A small network was shown many inputs. Here are its activations along a few directions, one row for each input.
Each table varies a few parts of the input and shows all the possible inputs, shuffled.
A made-up example of a description, with smaller parts first: one of 5 places around a ring, together with either a single point or one of 9 places along a line or (one of 3 separate values, together with one of 4 places along a line).
Shared parts are said once, and a part with two or three values counts as separate values.

A family of inputs:
row 1: .50 .04 .26 .08 .25 -.14 -.07 .63 .11 .17 -.11
row 2: .14 .42 .17 -.77 .12 -.19 .35 -.15 -.10 .16 .54
row 3: .47 .07 .19 -.17 -.61 -.03 .13 -.22 .13 .13 -.48
row 4: -.57 -.01 -.25 .49 .09 -.27 -.14 .42 -.22 -.15 -.08
row 5: -.19 -.43 -.26 .35 -.14 .65 -.23 -.36 .05 -.10 -.03
row 6: -.07 -.18 .05 .07 -.31 -.41 .17 -.61 .04 -.02 -.34
row 7: .19 -.22 -.05 .29 .46 .32 .40 -.49 .61 .01 .17
row 8: .01 -.17 .02 .21 .28 -.46 .55 -.35 .10 .28 .21
row 9: .04 .36 .22 -.67 .44 -.28 -.22 .41 -.20 -.11 .38
row 10: .59 .10 .20 -.03 -.07 -.05 .50 .07 .19 .43 .06
row 11: -.25 .15 -.05 -.61 -.43 .19 -.27 -.05 -.59 .05 .29
row 12: .10 -.29 .00 .42 .78 .24 -.19 .06 .54 -.25 .01
row 13: .05 .37 .17 -.84 -.44 -.16 -.01 -.41 -.15 -.11 -.03
row 14: .17 -.13 -.05 .05 -.60 .31 -.13 .14 -.33 .29 -.13
row 15: -.09 -.24 .07 .33 .60 -.56 -.04 .21 .01 .01 .05
row 16: .11 -.23 -.02 .14 -.14 .32 .04 -.74 .51 -.28 -.37
row 17: -.36 -.39 -.19 .27 -.30 -.06 -.10 -.22 -.41 .15 .01
row 18: -.45 .55 -.10 -.44 -.05 -.01 -.32 .60 -.42 -.26 .21
row 19: -.01 .25 -.08 .26 -.22 .12 -.16 .79 -.13 .00 -.24
row 20: -.38 -.05 -.31 .58 .26 .47 -.28 .28 .26 -.40 -.12
The inputs of row 4 and row 19 match in every part but one. If row 6 is changed in the same way as row 4 into row 19, which row does it become?
> row 3
What do these inputs look like to the network?
> one of 4 places along a line, together with one of 5 places around a ring
Start at row 7 and move only the place on the line of 4, one step at a time. The first step leads to row 8. Which rows follow, in order?
> row 10, row 2
Start at row 7 and move only the place on the ring of 5, one step at a time. The first step leads to row 12. Which rows follow, in order?
> row 20, row 5, row 16

A family of inputs:
row 21: -.17 .14 -.03 -.45 -.57 -.02 -.09 -.25 -.11 .04 .03
row 22: .10 -.22 -.03 .40 .07 .13 .01 -.20 .36 .04 -.29
row 23: .20 .07 .18 -.21 .34 -.37 .10 .09 .28 -.10 .23
row 24: .01 -.33 .10 .30 .09 .23 .04 -.15 .42 .10 -.25
row 25: .05 .25 .15 -.27 -.27 -.01 -.18 .27 -.37 .08 -.32
row 26: .12 .24 .23 -.13 -.25 -.19 -.02 .46 -.19 -.12 -.09
row 27: .15 -.30 -.05 .42 -.20 .20 .21 -.17 .10 -.16 -.03
row 28: .09 -.01 -.10 -.42 -.49 .07 -.14 .08 -.42 .13 .05
row 29: .19 -.13 -.30 .45 .00 -.04 -.03 -.25 .24 -.05 -.30
row 30: -.73 -.20 -.24 .38 .31 -.17 -.26 .28 -.27 -.20 .09
row 31: -.10 .11 .07 -.27 .11 -.05 .23 -.56 -.01 -.08 .15
row 32: .30 .10 .17 -.02 .34 -.26 -.06 .31 -.06 .30 .27
row 33: -.11 .14 .04 -.30 -.24 .00 .02 -.52 -.13 .08 .19
row 34: -.39 .15 -.26 .14 .34 .41 -.51 .49 -.06 -.40 .19
row 35: .11 -.03 .07 -.37 .42 -.11 .31 -.24 .09 -.04 .15
row 36: .10 -.32 .03 .37 -.03 .26 .11 -.15 .13 .09 -.13
row 37: .08 .35 -.03 -.01 .02 -.08 .27 .51 .01 .28 .05
What do these inputs look like to the network?
> either one of 2 separate values or one of 5 places along a line or one of 10 places around a ring
List by row number the other inputs of the same sort as row 27.
> row 22, row 24, row 29, row 36
List by row number the other inputs of the same sort as row 30.
> row 34

A family of inputs:
row 38: -.06 .15 .05 -.27 -.08 -.22 .26 .01 -.29 .20 .26
row 39: .12 .15 .32 -.27 -.14 -.21 -.03 .22 -.18 .17 -.03
row 40: -.05 -.10 .00 .14 .10 .28 .13 -.32 .41 -.03 -.06
row 41: .02 .35 -.02 -.15 -.39 -.14 -.01 .11 -.21 .03 -.11
row 42: .13 -.21 .02 .26 .20 .02 .11 -.24 .30 -.25 .08
row 43: .11 .15 .04 -.28 -.25 .17 -.03 .35 -.30 .00 -.03
row 44: .09 -.24 -.08 .38 .04 .36 .02 .14 .11 -.09 -.20
row 45: -.42 -.05 -.22 .46 .52 .08 -.33 .55 .03 -.26 .06
row 46: .09 .19 .10 -.51 -.01 -.26 .12 -.19 -.12 .04 -.05
row 47: -.05 -.26 -.11 .27 .06 .25 -.14 -.40 .06 -.02 -.03
row 48: -.04 .13 .02 -.36 -.22 .06 -.19 -.21 -.34 .07 .13
row 49: .30 .23 .03 -.34 -.05 -.14 -.02 .22 -.06 .24 .15
row 50: .10 -.26 .19 .41 .16 -.01 .02 .01 .23 .07 -.21
row 51: .28 -.16 -.08 .33 .24 .05 .02 .02 .34 .14 -.03
row 52: .15 .18 .15 -.41 -.09 -.17 .07 -.05 -.10 -.17 .25
row 53: -.04 .28 .12 -.50 -.18 .10 .09 -.13 .03 .06 .12
row 54: .00 -.04 -.14 .49 -.09 .06 .03 -.09 .19 -.06 -.27
row 55: -.42 .35 -.07 -.18 .24 -.12 -.41 .73 -.40 -.17 .22
row 56: -.16 -.39 -.16 .32 -.11 .05 -.05 -.19 .15 -.06 -.15
row 57: .07 -.20 -.02 .13 .27 -.06 .16 -.37 .27 -.05 -.22
row 58: -.14 .00 -.03 -.31 -.41 -.14 -.11 .01 -.25 .02 .01
row 59: -.07 -.25 -.07 .40 .21 -.02 .29 -.19 .12 .10 .07
What do these inputs look like to the network?
> one of 2 separate values, together with either a single point or one of 10 places around a ring
The inputs of row 59 and row 38 match in every part but the choice among 2 separate values. If row 42 is changed in the same way as row 59 into row 38, which row does it become?
> row 52
Change only the choice among 2 separate values in row 40. List by row number the other rows that result.
> row 53

A family of inputs:
row 60: -.29 .40 -.11 -.32 -.38 .11 -.15 .29 -.35 -.02 .01
row 61: -.04 .15 .01 -.43 -.50 .02 -.04 .02 -.54 .03 .13
row 62: .20 -.02 .13 -.04 .32 -.18 .34 -.08 .33 -.06 .19
row 63: .36 .12 .19 -.17 .03 -.20 .31 -.42 .20 .10 -.01
row 64: -.13 .23 -.06 -.25 -.08 .07 -.43 .43 -.25 -.23 .05
row 65: -.08 .06 -.07 .24 .38 -.12 -.12 .50 -.04 .07 .24
row 66: -.34 -.65 -.34 .92 .22 .37 -.07 -.57 .43 -.24 -.25
row 67: .18 -.59 -.14 .96 .03 .44 .08 -.26 .56 -.03 -.46
row 68: .07 .00 .10 .02 .60 .02 .05 .18 .17 .02 .14
row 69: -.25 .09 .01 .10 .15 -.28 -.19 .55 -.26 -.08 -.05
row 70: .05 .14 .21 -.59 -.53 -.05 .00 -.27 -.24 .18 .03
row 71: .27 .06 .07 -.43 -.25 -.20 .22 -.38 -.02 .25 -.02
What do these inputs look like to the network?
> either one of 2 separate values or one of 10 places around a ring
Start at row 62 and move only the place on the ring of 10, one step at a time. The first step leads to row 63. Which rows follow, in order?
> row 71, row 70, row 61, row 60, row 64, row 69, row 65, row 68
